These are the activations of a small neural network, seen along a few directions. Each row is one input.
In each table, some parts of the input vary, and every possible input appears once, in random order.
Descriptions start from the smaller parts, as in this example, which fits no table here: one of 3 separate values, together with either a single point or one of 9 places around a ring or (one of 4 places along a line, together with one of 8 places around a ring).
Shared parts are said once, and a part with two or three values counts as separate values.
In the rows, 128 means zero.

Other details of the inputs shift rows strongly along three fixed directions, in all tables alike. That doesn't count.

Rows:
x1: [167 157  98 161  94  72 127  87 163 118 144]
x2: [159 145 106  80 123 122 122 122 144 123 147]
x3: [108 135 135 110 145 149 127 174  98 129  94]
x4: [104  98 170 104 139 155 104 182 125 146  67]
x5: [118 102 146  73 187 151 139 120  76 139 130]
x6: [ 86 122 162 102 168 142 114 178  83 143  63]
x7: [125 143 124 158 111 115  74 190 141 116  15]
x8: [ 94 161 128 195 114 112  90 178 131 128  55]
x9: [152 138 130  37 163 126  92 106 150 107 121]
x10: [104 115 129 152 160 175 186 137  36 146 169]
x11: [134 156 108 190  83  98  92 174 149 125  49]
x12: [171 142 128  15 129 107  84  94 214  93 117]
x13: [122 120 137  64 152 141  93 178 115 137  62]
x14: [176 140 115 162  81 110  87 113 206  96 113]
x15: [142 103 133 152 115 131 161 105 126 143 166]
x16: [103 102 150 115 145 151 190 108  70 170 182]
x17: [127 109 140  44 174 150  91 118 154 114  97]
x18: [142 120 134 117 126 126  98 116 152 118  88]
x19: [141 114 132 129 118 136 201  89 123 139 229]
x20: [ 93  85 183  62 186 196 133 164  85 136 109]
x21: [ 97 141 139 144 139 153 105 196  92 122  53]
x22: [161 154  80 169  99 104  83 134 178 104  91]
x23: [117  94 131  86 178 163 186 123  47 158 170]
x24: [142 125 119 126 140 116 164  83  98 143 184]
x25: [116 147 115 206  95 111 139 116 145 129 132]
x26: [ 98 164 130 227  99 118 142 154  93 137 117]
x27: [139 152 101 159 121  97 142  97 141 126 164]
x28: [142 157 114 209  74 112 128 102 151 120 141]
x29: [139 132 129 133 109 106 120 112 158 122 104]
x30: [104  82 168  94 164 162 163 145  92 147 126]
x31: [141 142 116 124 138 116 185  75 101 131 218]
x32: [144 170 113 196  94 103  67 140 163  99  68]
x33: [120 124 136  92 146 137  96 125 156 121  97]
x34: [127 128 129  89 154 154 114 152 104 122 104]
x35: [111 130 135 120 129 133 118 132 143 139 120]
x36: [132 122 115 226  94 130 149 117 142 133 158]
x37: [183 163  95 103 101  84 136  62 172 119 206]
x38: [100 141 139 158  88 105  46 194 143 103  41]
x39: [127 110 136 180 101 124 184 120 118 151 170]
x40: [195 152  80  42 123  84  75 100 229  88 113]
x41: [158 147  94 114 123  95 160  68 145 138 221]
x42: [141 152 122 235  48 109 118 143 172 127 124]
x43: [134 123 117  77 171 129 150  84 114 134 189]
x44: [149 130 124  92 129 124 169  68 138 122 199]
x45: [129 117 110 182 127 138 171 125  72 146 152]
x46: [125 108 144  81 146 139 126 137 161 127 128]
x47: [117 112 142 121 152 163 173  94  84 137 184]
x48: [133 135 116 212  84 112 137 128 167 125 135]
x49: [103 105 176  74 160 169  96 181 132 115  58]
x50: [149 150 107 167  95  89 145  98 130 144 168]
x51: [107 116 123 191 110 124 138 127  80 114 158]
x52: [ 69  98 161 186 147 179 146 179  76 154 106]
x53: [ 95 145 112 211 113 131 150 175  92 145 109]
x54: [163 136 117  19 138 102  84  94 221 101 119]
x55: [169 140  91  52 131 108 105 112 179 120 146]
x56: [113  89 151   7 183 147 101 132 100 105 131]
x57: [134 131 103 128 139 131 130 130 122 130 134]
x58: [129 116 130  44 192 142 110 111 122 120 132]
x59: [ 86  99 153 157 141 168 173 153  87 165 161]
x60: [137 121 111 128 111  98 158  87 114 108 207]
x61: [167 123 123  67 126 108 105  82 178 116 125]
x62: [125 130 126 180  98 111 181  97 115 150 171]
x63: [105  92 167 141 144 164  99 179 114 133  50]
x64: [ 59 122 173 174 138 178 159 172  49 162 115]
x65: [120 145 118 177  75  86  91 149 146  99 103]
Description of these inputs: one of 5 places along a line, together with either a single point or (one of 3 separate values, together with one of 4 places along a line).
Question: The inputs of x35 and x25 match in every part but the place on the line of 5. If x50 is changed in the same way as x35 into x25, which row does it become?
Answer: x1
Question: Change only the choice among 3 separate values in x63. List by row number the other rows that result.
Answer: x14, x36
Question: Which other rows agree with x57 in the place on the line of 5? List them by row number.
Answer: x9, x15, x20, x23, x24, x28, x33, x34, x43, x52, x56, x61
Question: Change only the place on the line of 4 in x18. List by row number the other rows that result.
Answer: x5, x45, x63
Question: Change only the choice among 3 separate values in x41. List by row number the other rows that result.
Answer: x37, x50
